A small network was shown many inputs. Here are its activations along a few directions, one row for each input.
Each table varies a few parts of the input and shows all the possible inputs, shuffled.
A made-up example of a description, with smaller parts first: ring(8) and (point or (values(2) and line(4)) or ring(11)).
Shared parts are said once, and a part with two or three values counts as separate values.

Other details of the inputs vary at random and push rows far along three fixed directions, the same in every table; ignore that.

Table:
x1: 24  -28  -17  -7  3  -14  -12  23  15  2  -16
x2: -41  0  7  35  -5  31  -9  -26  20  1  -10
x3: 13  -45  26  0  45  2  12  23  -33  14  6
x4: -4  0  12  -5  10  4  9  0  7  10  3
x5: 0  -16  22  7  35  1  11  12  -21  7  3
x6: -12  -4  -6  22  -3  5  -8  -7  26  28  -15
x7: 15  -16  -9  -5  4  -17  -6  14  18  13  3
x8: -6  -20  2  3  13  14  -13  3  7  -3  16
x9: 3  25  10  -37  -17  -6  16  -10  -32  -33  38
x10: -6  13  -11  6  -18  1  -19  -21  14  -3  7
x11: 5  -19  -2  0  1  3  -3  15  24  20  -3
x12: 10  5  -31  -5  -27  -8  -11  8  21  -7  -27
x13: -10  -12  -2  28  -1  4  -17  -19  3  7  1
x14: -17  13  18  13  9  20  15  -6  -1  6  -5
x15: 20  -56  -6  6  24  -12  -11  30  21  36  4
x16: 19  -59  10  -6  36  -1  1  42  3  22  12
x17: 22  -27  -16  0  6  -15  -11  21  16  13  -5
x18: 18  16  -21  -12  -21  -16  -1  9  4  -5  -1
x19: -21  31  -1  1  -20  14  12  -14  8  -11  -15
x20: 6  30  9  -41  -12  -5  6  -7  -29  -34  40
x21: -9  7  36  20  41  9  27  -12  -54  11  13
x22: -29  2  5  42  -2  16  -12  -29  0  -2  -10
x23: 15  14  -32  -13  -34  -9  -29  5  15  -30  -4
x24: 26  -43  0  -6  28  -13  -16  15  -19  5  30
x25: -12  1  28  15  33  12  19  1  -35  10  4
x26: -11  8  45  -4  36  14  35  -23  -41  8  19
x27: -26  47  10  19  -13  18  12  -21  -11  -8  -20
x28: 13  8  -21  -25  -35  -5  -6  9  33  -8  -11
x29: 32  0  -20  -38  -15  -29  5  18  -14  -16  9
x30: -12  6  -1  28  5  6  -2  -9  8  10  -21
x31: -13  1  7  11  6  14  9  -4  14  19  -1
x32: 8  23  -22  -7  -29  -12  -2  -1  5  -5  -9
x33: 20  16  8  -44  -3  -16  19  22  -22  -28  21
x34: -16  1  7  32  17  12  3  -9  -9  19  -17
x35: 5  28  7  -30  -6  -8  3  -3  -39  -41  27
x36: -13  -2  -8  22  -6  7  -4  -15  23  21  -18
x37: -8  11  -20  13  -16  0  -10  -17  26  9  -27
x38: 30  -35  -22  -23  -5  -23  -13  25  29  11  -2
x39: 0  26  11  -21  -14  -8  9  -8  -38  -43  21
x40: 5  21  -5  -29  -21  -6  9  6  8  -21  -6
x41: -17  10  -18  16  -32  3  -20  -23  29  -2  -7
x42: -25  19  11  19  4  14  5  -18  2  0  -27
Each input here is: ring(6) and (values(2) or ring(5)).
Question: The inputs of x32 and x34 match in every part but the ring(6) part. If x18 is changed in the same way as x32 into x34, which row does it become?
Answer: x21
Question: The inputs of x13 and x39 match in every part but the ring(6) part. If x24 is changed in the same way as x13 into x39, which row does it become?
Answer: x35
Question: Which other rows does x38 become when the ring(6) part takes its other values? List them by row number.
Answer: x1, x26, x37, x40, x42
Question: A walk changes only the ring(6) part. It starts at x33 and steps to x4. List the rest of the walk in order.
Answer: x7, x17, x30, x5
Question: Which other rows does x22 become when the values(2) part takes its other values? List them by row number.
Answer: x23
